A small network was shown many inputs. Here are its activations along a few directions, one row for each input.
Each table varies a few parts of the input and shows all the possible inputs, shuffled.
A made-up example of a description, with smaller parts first: one of 6 places along a line, together with either a single point or one of 11 places along a line or (one of 2 separate values, together with one of 8 places around a ring).
Shared parts are said once, and a part with two or three values counts as separate values.
In the rows, 128 means zero.

Table:
R1: [128 128 122  97 128 110 137 109 104 138 121 135 123 104 136 146 103]
R2: [136 126 146 114 158 136 114 114  84 155 126 143 165 128 136 147 124]
R3: [129 135 132 105 112 124 140 117 121 117 114 132 118 122 138 155 109]
R4: [140 130 151 134 140 140 116 117  92 142 116 134 154 142 141 154 135]
R5: [136 123 113  84  93 133 152 145 137  86 135 124 108 148 128 142 129]
R6: [138 135 129 101  94 118 148 130 136 101 117 130 118 130 132 146 113]
R7: [ 76 110 136 174 103 103  67  94 168 164 156 106 155 144 119  32  90]
R8: [116 124 115  79 145 105 138 115  96 147 132 140 132  91 133 138  95]
R9: [131 130  85 206 191 199 165 158 175 157 113 184 115  47 119  73 135]
R10: [146 133 154 131 100 136 130 140 129 115 115 129 139 160 139 151 144]
R11: [138 136 155 138 124 147 124 124 112 129 108 131 145 156 143 159 143]
R12: [144 120 139 118  99 150 132 152 133 100 130 133 130 176 136 146 158]
R13: [105 135  86 183 176  64 101 149 175 112 181  42  61 116  65  75 185]
- Describe the family of inputs behind these rows. => either one of 3 separate values or (one of 2 separate values, together with one of 5 places along a line)

Table:
R14: [116 129  91 167 183 113 129 143 139 129 152  94  88 100  96 105 167]
R15: [142 125 168 107  82 140 121 112  97 124 102 145 163 178 158 169 118]
R16: [109 129  97 154 134 103 129 143 179 112 150 103  85 107  96  87 137]
R17: [128 120 162  62 117 109 116 100  67 151 121 139 170 145 152 174  97]
R18: [154 136 165 103  95 149 138 132 105 103 103 141 155 173 154 187 135]
R19: [129 131 120 192 145 141 119 164 170 123 145 104 110 147 108  89 184]
R20: [ 92 117 103 144 124  93 107 121 173 127 162  99 105 118 105  59 112]
R21: [149 141 150  75 130 123 145 119  78 121 105 138 132 128 146 203 123]
R22: [137 130 135  65  75 118 151 117 109 106 112 136 127 146 150 163  96]
R23: [121 133 124 193 141 126 110 143 174 129 139  97 111 135 108  90 160]
R24: [143 131 153  70 117 109 134 104  69 141 111 144 153 129 153 186 109]
R25: [ 97 123 110 155 168  85  89 111 135 159 165  91 129 105  98  68 114]
R26: [101 123  97 151 127  93 119 131 177 122 155 104  93 109 101  71 123]
R27: [167 131 162 104 105 160 142 146 103  98 107 149 155 180 149 182 158]
R28: [161 134 138  77 143 140 147 126  76 113 112 142 125 139 145 209 143]
R29: [118 130  82 209 211 212 161 139 167 189 106 206 138  25 123  58 113]
R30: [110 123 129 195 131 120  93 121 168 144 143 102 125 138 109  72 143]
R31: [100 120 139 191 130 125  78 113 162 149 153 101 140 148 111  59 133]
R32: [122 120 142  59  72 117 134 110 107 112 119 132 143 154 155 154  90]
R33: [119 123  92 157 137 119 133 164 177 109 156 106  84 116  96  88 159]
R34: [127 120 175 104  80 147 102 109  94 132 114 146 180 188 162 159 111]
R35: [164 127 130 131 160 231 191 135  97 168  67 248 168  51 179 158  87]
R36: [109 137 100 164 176  97 119 132 142 134 146  92  95  89  95  98 145]
R37: [146 136 135  69  85 129 160 129 114  93 112 134 120 142 143 180 111]
R38: [105 131 100 160 170  84 103 117 138 152 155  96 112  89  97  80 128]
R39: [162 129 130  72  91 143 160 144 110  88 116 139 122 148 138 182 134]
- Changing only one part turns R27 into R19. The same change can be made to R18. Which row results? => R23
- Describe the family of inputs behind these rows. => one of 2 separate values, together with either a single point or (one of 3 separate values, together with one of 4 places along a line)
- Change only the place on the line of 4 in R22. List by row number the other rows that result. => R32, R37, R39

Table:
R40: [126 125 101 145 166 130 133 139 141 138 141 133 112  92 110 104 136]
R41: [180 137 161  73  97 191 183 141  78 113  68 200 158 143 179 228 128]
R42: [128 137 111 164 157 118 131 148 152 122 138 103 102 112 104 114 157]
R43: [119 121 105 150 161 129 127 132 134 151 140 135 122  94 117  95 127]
R44: [172 128 168  71 100 198 165 125  67 130  75 201 181 146 186 214 108]
R45: [104 124 135 174 132 116  91 107 149 150 139 107 135 139 119  85 128]
R46: [139 126 158  31  76  91 130 113  78  91 126 108 132 182 147 204 116]
R47: [136 133 100 153 163 126 145 145 146 129 133 126  98  87 109 112 146]
R48: [111 123 120 160 157 126 113 114 131 165 135 139 135  90 123  91 111]
R49: [113 126 116 159 156 119 114 133 139 144 144 113 127 118 112  92 141]
R50: [176 132 166  68 104 196 173 133  73 119  77 201 169 147 182 220 115]
R51: [128 138  91 152 162 136 159 140 154 129 124 137  96  69 111 106 128]
R52: [111 126  95 149 160 140 140 129 146 151 131 145 118  77 121  88 110]
R53: [165 130 177  79 101 189 154 110  62 134  71 205 194 143 188 207  92]
R54: [119 130 112 155 160 120 120 140 146 131 146 110 115 117 104 103 149]
R55: [102 125 110 159 155 137 126 113 142 167 125 148 131  75 126  85  93]
R56: [119 130  92 144 165 141 146 134 151 138 132 144 109  74 114  96 119]
R57: [106 121 138 163 109 106  92 118 163 141 145 104 137 151 118  75 124]
R58: [112 119 123 155 110 111 106 138 162 122 152 100 122 153 112  81 141]
R59: [106 129 133 167 155 116  99 116 138 161 137 118 140 114 119  88 124]
R60: [123 132 119 158 111 110 120 151 173  97 149  90  98 148 105 101 157]
R61: [136 125 161  33  72  92 122 105  72 104 126 109 145 182 151 197 108]
R62: [137 130 171  42  69  85 110  88  66 116 120 114 163 180 152 189  89]
R63: [116 122 119 150 113 113 110 144 169 107 153  97 110 152 104  92 150]
R64: [145 133 152  40  71  82 138 121  86  83 119 105 116 177 147 214 126]
R65: [126 135 114 167 133 120 121 143 160 106 140  91  91 137 105 111 161]
R66: [111 123 119 164 133 121 106 127 149 130 147 103 119 143 114  91 146]
R67: [117 126 115 160 136 123 111 136 156 116 148 100 106 143 106 102 154]
- Changing only one part turns R47 into R40. The same change can be made to R51. Which row results? => R56
- Describe the family of inputs behind these rows. => one of 4 places along a line, together with either one of 2 separate values or one of 5 places along a line
- Start at R59 and move only the place on the line of 4, one step at a time. The first step leads to R49. Which rows follow, in order? => R54, R42
- Change only the place on the line of 4 in R58. List by row number the other rows that result. => R57, R60, R63

Table:
R68: [118 122 158  91  71 105 100  99 125 111 133 115 147 175 138 135  95]
R69: [147 128 117  79  85  94 153 147 120  75 132  99  79 153 127 179 151]
R70: [ 87 125  66 235 200 149 118 134 198 157 154 116  85  61  87  22 140]
R71: [153 117 135 148 140 188 140 136 116 154 109 185 160 123 149 128 135]
R72: [ 92 125 106 188 138  43  76 144 196 125 191  41  90 136  67  36 164]
R73: [119 120 157 105  89 123 105 133 118 105 138 103 143 201 139 148 147]
R74: [132 131 144 142 121 168 145 119 123 164  92 183 171 100 158 119  89]
R75: [113 122 137 121 161 137 128 101  91 188 108 175 157  79 154 135  88]
R76: [114 123 142  73 111  76  93  85  81 134 147  94 153 153 128 137  93]
R77: [163 143 130 149 161 178 159 146 117 123  99 167 137  96 135 159 139]
R78: [140 142 150 109  98 106 125 125 121  93 121  90 111 180 129 178 156]
R79: [157 138  94  96 162 168 195 167 130 106 112 169 104  78 126 161 139]
- Describe the family of inputs behind these rows. => one of 2 separate values, together with either a single point or one of 5 places along a line
- Change only the place on the line of 5 in R75. List by row number the other rows that result. => R71, R74, R77, R79
